These are the activations of a small neural network, seen along a few directions. Each row is one input.
In each table, some parts of the input vary, and every possible input appears once, in random order.
A made-up example of a description, with smaller parts first: line(6) and (point or ring(9) or (values(3) and ring(8))).
Shared parts are said once, and a part with two or three values counts as separate values.
In the rows, zero is written as 128.

Other details of the inputs vary at random and push rows far along three fixed directions, the same in every table; ignore that.

Rows:
r1: [132 128 119 115 124 128 131 125 130 116 124]
r2: [136 132 133 127 121 116 128 126 138 124 122]
r3: [130 147 140 145 140 167  76 138 101 130  89]
r4: [134 129 142 119 131 128 133 132 135 123 136]
r5: [109 148  93 152 164  99 139 109 111 132 166]
r6: [125 128 126 115 121 123 133 131 121 116 123]
r7: [133 131 131 125 122 126 130 142 133 118 136]
r8: [139 125 122 121 120 132 140 127 131 134 122]
r9: [135 117 132 122 117 126 134 130 120 130 131]
r10: [133 132 128 118 116 124 128 121 139 128 127]
r11: [131 128 141 122 128 130 136 127 129 115 133]
r12: [141 123 133 131 122 133 140 134 128 127 136]
r13: [123 136  87 153 158 106 138 100 113 151 171]
r14: [131 130 124 117 123 133 134 119 132 116 125]
r15: [144 116 131 131 123 124 133 130 129 126 126]
r16: [135 129 131 130 117 118 126 128 135 121 126]
r17: [107 145  89 144 159  92 132 113 107 141 168]
r18: [137 124 137 120 134 120 128 128 137 122 127]
r19: [131 132 129 122 125 126 132 142 131 118 132]
r20: [134 132 129 113 124 127 129 122 140 131 128]
r21: [135 127 125 123 127 119 127 139 133 117 123]
r22: [134 127 121 117 119 128 125 133 135 122 133]
r23: [129 156 152 142 140 170  82 137 110 145 104]
r24: [142 125 127 129 125 123 140 132 130 129 118]
r25: [109 166 106 177 179 140  84 105  87 150 132]
r26: [133 128 120 115 122 128 127 134 133 122 128]
r27: [143 120 130 129 126 123 137 130 128 128 120]
r28: [124 130 130 117 121 127 136 125 123 116 124]
r29: [133 129 126 121 112 126 126 123 136 125 130]
r30: [128 132 136 113 122 121 131 127 132 131 127]
r31: [127 129 132 121 110 121 128 128 127 125 130]
r32: [133 126 128 121 119 126 142 132 121 133 122]
r33: [136 119 130 123 118 129 138 131 121 130 131]
r34: [135 125 132 111 129 129 128 123 137 127 132]
r35: [136 126 127 126 124 119 125 138 135 117 127]
r36: [126 125 137 114 124 126 133 124 121 119 129]
r37: [140 120 136 130 121 131 138 134 128 126 135]
r38: [128 144 145 136 138 177  77 125 102 138 101]
r39: [126 145 153 133 140 169  75 136  99 145 103]
r40: [ 31  67 122 156 133 145 126 146 179 145 111]
r41: [131 133 135 129 115 124 131 132 134 121 135]
r42: [135 124 136 123 131 122 132 123 130 114 125]
r43: [125 135  93 161 163  97 138 105 113 146 166]
r44: [141 121 124 121 121 131 137 125 128 133 125]
r45: [131 136 138 126 118 123 133 130 137 124 131]
r46: [138 129 131 128 123 130 145 136 128 130 127]
r47: [129 134 134 125 125 131 140 128 130 113 128]
r48: [137 131 135 121 129 119 130 127 140 126 122]
r49: [ 45  57 120 160 134 154 133 132 183 153 111]
r50: [134 121 131 120 119 125 139 131 120 132 125]
r51: [127 132 134 119 115 118 129 126 129 128 127]
r52: [139 124 134 128 124 129 143 134 127 128 129]
Each input here is: values(4) and (line(4) or ring(9)).
Changing only the values(4) part turns r19 into r17. The same change can be made to r23. Which row results?
> r30
Changing only the values(4) part turns r45 into r2. The same change can be made to r7. Which row results?
> r35
Change only the line(4) part in r8. List by row number the other rows that result.
> r13, r44, r49
Change only the ring(9) part in r20. List by row number the other rows that result.
> r1, r10, r14, r22, r26, r29, r34, r38
Change only the values(4) part in r31. List by row number the other rows that result.
> r16, r29, r41

Rows:
r53: [127 128 135 140 131 143 126 109 123 152 126]
r54: [184 136 160  76  69 133 130 155 113 103 115]
r55: [114 137 124 132 138 130 116 125 121 131 117]
r56: [ 69  22 139 117  92 121 198 146 235 120  97]
r57: [126 127 115 136 135 145 123 127 121 141 125]
r58: [116 125 117 131 130 138 116 123 111 134 123]
r59: [116 124 116 129 129 137 114 123 111 137 124]
r60: [116 135 132 143 142 124 113 137 122 122 122]
r61: [134 124 130 152 139 133 121 127 126 141 120]
r62: [115 137 128 139 140 127 116 130 121 125 119]
r63: [144 128  87 130 168  39 197  86 127 136 217]
r64: [118 141 124 136 140 133 109 123 135 125 124]
r65: [133 126 127 148 138 134 122 124 125 144 118]
r66: [132 121 121 137 133 134 115 117 123 153 121]
r67: [120 139 130 143 142 128 105 132 136 119 129]
r68: [126 122 113 132 131 143 117 125 119 145 127]
r69: [ 54  27 141 119  91 122 193 161 222  97 101]
r70: [117 140 121 129 138 135 107 119 135 129 123]
r71: [115 137 130 141 141 126 115 134 122 124 120]
r72: [127 129 118 143 137 143 124 132 121 136 125]
r73: [127 127 116 140 135 144 123 130 121 139 125]
r74: [108 140 134 127 132 137 121 113 118 137 125]
r75: [206 133 158  83  85 135 140 138 124 109 101]
r76: [117 137 120 126 136 134 104 117 133 131 125]
r77: [117 128 120 137 133 138 121 127 113 130 122]
r78: [111 131 129 132 127 145 125 115 110 136 130]
r79: [ 48  31 136  98  91 117 186 146 228 109  95]
r80: [128 128 122 149 138 140 122 138 121 132 128]
r81: [110 146 137 140 136 129 122 133 122 132 125]
r82: [119 141 129 142 142 130 107 129 136 120 127]
r83: [199 132 148  75  81 143 137 144 118 103 109]
r84: [147 132  78 147 160  32 192  95 130 128 208]
r85: [125 121 133 134 147 147 124 133 118 139 139]
r86: [118 140 123 133 139 134 108 121 134 127 124]
r87: [202 136 155  89  85 141 140 153 120  93 110]
r88: [201 135 166  84  74 129 131 148 123 119 113]
r89: [132 122 123 139 135 135 118 118 124 150 120]
r90: [209 134 166  96  89 131 138 149 124  99 104]
r91: [118 129 124 144 135 135 120 132 113 125 124]
r92: [129 134 138 153 135 135 128 130 127 147 126]
r93: [192 148 163  81  87 133 124 145 134  82 106]
r94: [113 136 122 128 138 130 116 123 121 133 116]
r95: [117 134 140 127 150 137 108 124 132 127 137]
r96: [120 130 126 135 129 151 128 117 119 144 133]
r97: [112 144 133 128 133 141 112 108 132 133 131]
r98: [113 132 121 123 134 129 109 121 119 138 119]
r99: [113 138 133 145 131 137 126 135 114 131 129]
r100: [114 150 136 141 136 134 113 129 136 128 131]
r101: [114 138 126 135 140 129 117 128 121 129 117]
r102: [117 136 119 124 134 133 102 116 133 134 126]
r103: [120 127 127 148 137 132 117 139 114 122 127]
r104: [113 141 129 129 126 129 100 129 134 139 136]
r105: [117 130 121 140 134 137 121 130 113 128 122]
r106: [109 137 130 128 126 124 108 133 121 143 129]
r107: [129 126 124 151 139 138 120 141 122 130 131]
r108: [123 137 129 148 133 144 129 137 123 139 133]
r109: [202 145  94  66 100  34 217 104 117  82 193]
r110: [116 123 136 131 145 140 121 130 110 131 136]
r111: [113 131 141 126 150 132 117 128 118 131 131]
r112: [133 136  67 128 142  41 189  99 125 140 222]
What is each input in this table made of?
> line(5) and (values(4) or line(8))
Changing only the line(5) part turns r83 into r79. The same change can be made to r68. Which row results?
> r98
Changing only the line(5) part turns r72 into r64. The same change can be made to r85. Which row results?
> r95
Start at r53 and move only the line(5) part, one step at a time. The first step leads to r96. Which rows follow, in order?
> r78, r74, r97
List by row number the other rows that have the line(5) part in common with r103.
> r54, r58, r59, r69, r77, r78, r91, r99, r105, r109, r110

Rows:
r113: [212 188 124 132 144 117 108 105  77 139 162]
r114: [177 143 134  94 115  77 157 121 144 100 141]
r115: [154 183 134 158 160 140  84 113  93 155 135]
r116: [142 103 130 130 120 138 138 148 129 124 117]
r117: [146 108 141 128 115 126 155 143 143 115 137]
r118: [ 90 125 140 147 154 174 100 130 105 134 104]
r119: [ 91  96 142 112 105 137 136 151 150 122 118]
r120: [116  90 138 105  88 120 169 143 146 115 122]
r121: [106 138 139 137 154 172  89 111 108 146 104]
r122: [143 121 131  98 102 108 140 125 160  96 118]
r123: [ 81  98 127 154 131 178 100 132 142 164  81]
r124: [167 176 126 106 127 119 101 111  87 139 150]
r125: [118 130 125 113 118 129 133 142 135 108 133]
r126: [160 141 119 122 117 127 138 134  94 125 125]
r127: [ 40 119  47 196 212  24 181  87 148 150 217]
r128: [ 53  96 134 164 137 168  92 150 155 126  83]
r129: [148 126 136 101  98 122 141 119 126 131 127]
r130: [124 114 130  89  99 120 148 130 171 106 128]
r131: [150 146 116 155 155 154  85 118  94 163 123]
r132: [143 119 148 120 110 109 167 145 153 104 134]
Changing only one part turns r118 into r121. The same change can be made to r132. Which row results?
> r115
What is each input in this table made of?
> values(2) and (point or ring(9))
Change only the values(2) part in r120. List by row number the other rows that result.
> r129

Rows:
r133: [116 132 115 137 140 130 111 129 121 121 137]
r134: [125 135 127 139 139 126 121 124 143 122 137]
r135: [115 132 118 136 125 118 129 121 121 129 124]
r136: [138 116 117 123 134 134 143 115 122 139 126]
r137: [125 124 114 148 134 136 121 128 118 163 133]
r138: [113  97 175  95  85 166 123 165 149 104  77]
r139: [115 130 120 118 119 130 132 122 128 126 140]
r140: [125 127 138 106 121 109 156 136 138 109 136]
r141: [143 125 131 120 121 105 149 131 155 108 129]
r142: [135 119 117 102 114 113 143 126 153 114 134]
r143: [136 122 124 122 127 110 132 123 148 123 127]
r144: [137 114 129 129 136 129 156 129 127 120 131]
r145: [134 124 125 118 126 117 128 121 150 121 137]
r146: [130 129 111 123 130 117 127 124 136 130 123]
r147: [123 125 128 155 153 142 130 115 122 142 129]
r148: [142 118 134 140 120 119 150 135 140 137 140]
r149: [130 126 115 149 123 135 127 132 112 152 135]
r150: [130 121 125  95 111 116 147 122 145 120 140]
r151: [111 143 138 138 141 127 122 121 127 135 132]
r152: [113 136 133 130 139 125 115 115 125 143 131]
r153: [142 109 128 123 130 126 148 113 135 133 131]
r154: [131 122 113 119 115 112 144 129 140 114 125]
r155: [138 116 130 136 122 121 152 146 133 132 140]
r156: [107 119 176 144 116 182  85 153 143 130  63]
r157: [121 137 119 144 149 125 119 135 126 124 127]
r158: [120 125 117 161 141 137 115 136 102 153 138]
r159: [123 122 127 124 121 107 139 131 124 112 127]
r160: [130 110 121 132 134 131 145 125 116 125 131]
r161: [106 142 124 157 155 125 112 128 113 135 126]
r162: [152 107 132 120 108 111 155 132 145 137 141]
r163: [113 125 125 119 126 126 130 129 125 119 143]
r164: [120 129 126 106 121 115 140 122 133 130 130]
r165: [122 128 114 136 137 119 122 132 123 120 128]
r166: [103 147 128 152 155 141 103 117 122 144 142]
r167: [120 133 122 135 142 126 124 134 136 116 138]
r168: [106 138 125 141 149 138 101 111 123 150 141]
r169: [195 197 144  99 111 140  96 126  59 119 123]
r170: [107 112 171 119 111 188  98 162 144 117  84]
r171: [108 138 124 154 152 126 100 112 118 150 123]
r172: [128 126 115 119 116 122 134 127 140 115 135]
r173: [127 125 123 117 119 109 139 121 135 126 121]
r174: [224 175 138  99 109 146 118 122  61 115 121]
What is each input in this table made of?
> ring(6) and (values(2) or ring(5))
Changing only the ring(6) part turns r137 into r155. The same change can be made to r146. Which row results?
> r157
Change only the ring(5) part in r154. List by row number the other rows that result.
> r135, r139, r169, r172
Start at r136 and move only the ring(6) part, one step at a time. The first step leads to r153. Which rows follow, in order?
> r147, r144, r160, r174
List by row number the other rows that have the ring(6) part in common with r134.
> r141, r147, r148, r151, r156, r166

Rows:
r175: [148 112 147  94 111  91 173 157 157  73 165]
r176: [ 38  52 133 150 109 199 155 145 153 158  92]
r177: [113  89 139 110 134  98 192 146 188  79 143]
r178: [118  95  96 159 136  88 226 134 136 124 178]
r179: [192 206 157 124 112 112  94 144  90  99 119]
r180: [164 123 159 103 101 166  95 132  94 163  86]
r181: [158 211  96 166 189  62 112  87  82 124 174]
r182: [ 23 149  85 175 175 116  91 107 105 173 173]
r183: [137 133 121 114 129 157  99 112 124 177 117]
r184: [157 150 137  68 107 116 127 125 102  98 163]
r185: [204 131 150 121 117  99 147 140 108 137 132]
r186: [ 82 123 158  99  81 152 104 144 162 120  71]
r187: [109 117 120 154 139 163 112 113  78 175 110]
r188: [134 102 182 112 114 155 126 153 174  80  69]
r189: [ 59 118  99 135 168 127 131  98 137 134 157]
r190: [158 129 111 101  96 171  80 144  98 112  79]
r191: [ 99 150 127 130 164 153  84  95 108 136 106]
r192: [ 95 126 106 137 135  52 180 141 158 103 189]
r193: [195 153 142 143 122 146 108 126 135 136 141]
r194: [ 93 123 122 160 136 198  66 103 145 185 112]
r195: [155  86 159 144 104 142 159 155 125 124  99]
r196: [153 193 118 108 140 106  96  86  89 124 130]
r197: [119 105 114 154 150 116 147 129 172 160 137]
r198: [169  98  94 111 101  85 169 156 151  77 128]
Changing only one part turns r198 into r190. The same change can be made to r193. Which row results?
> r194
What is each input in this table made of?
> values(2) and (point or line(5) or ring(6))
Change only the ring(6) part in r192. List by row number the other rows that result.
> r175, r177, r179, r181, r188
Change only the ring(6) part in r182. List by row number the other rows that result.
> r184, r186, r189, r191, r196
Change only the line(5) part in r187. List by row number the other rows that result.
> r176, r180, r183, r194
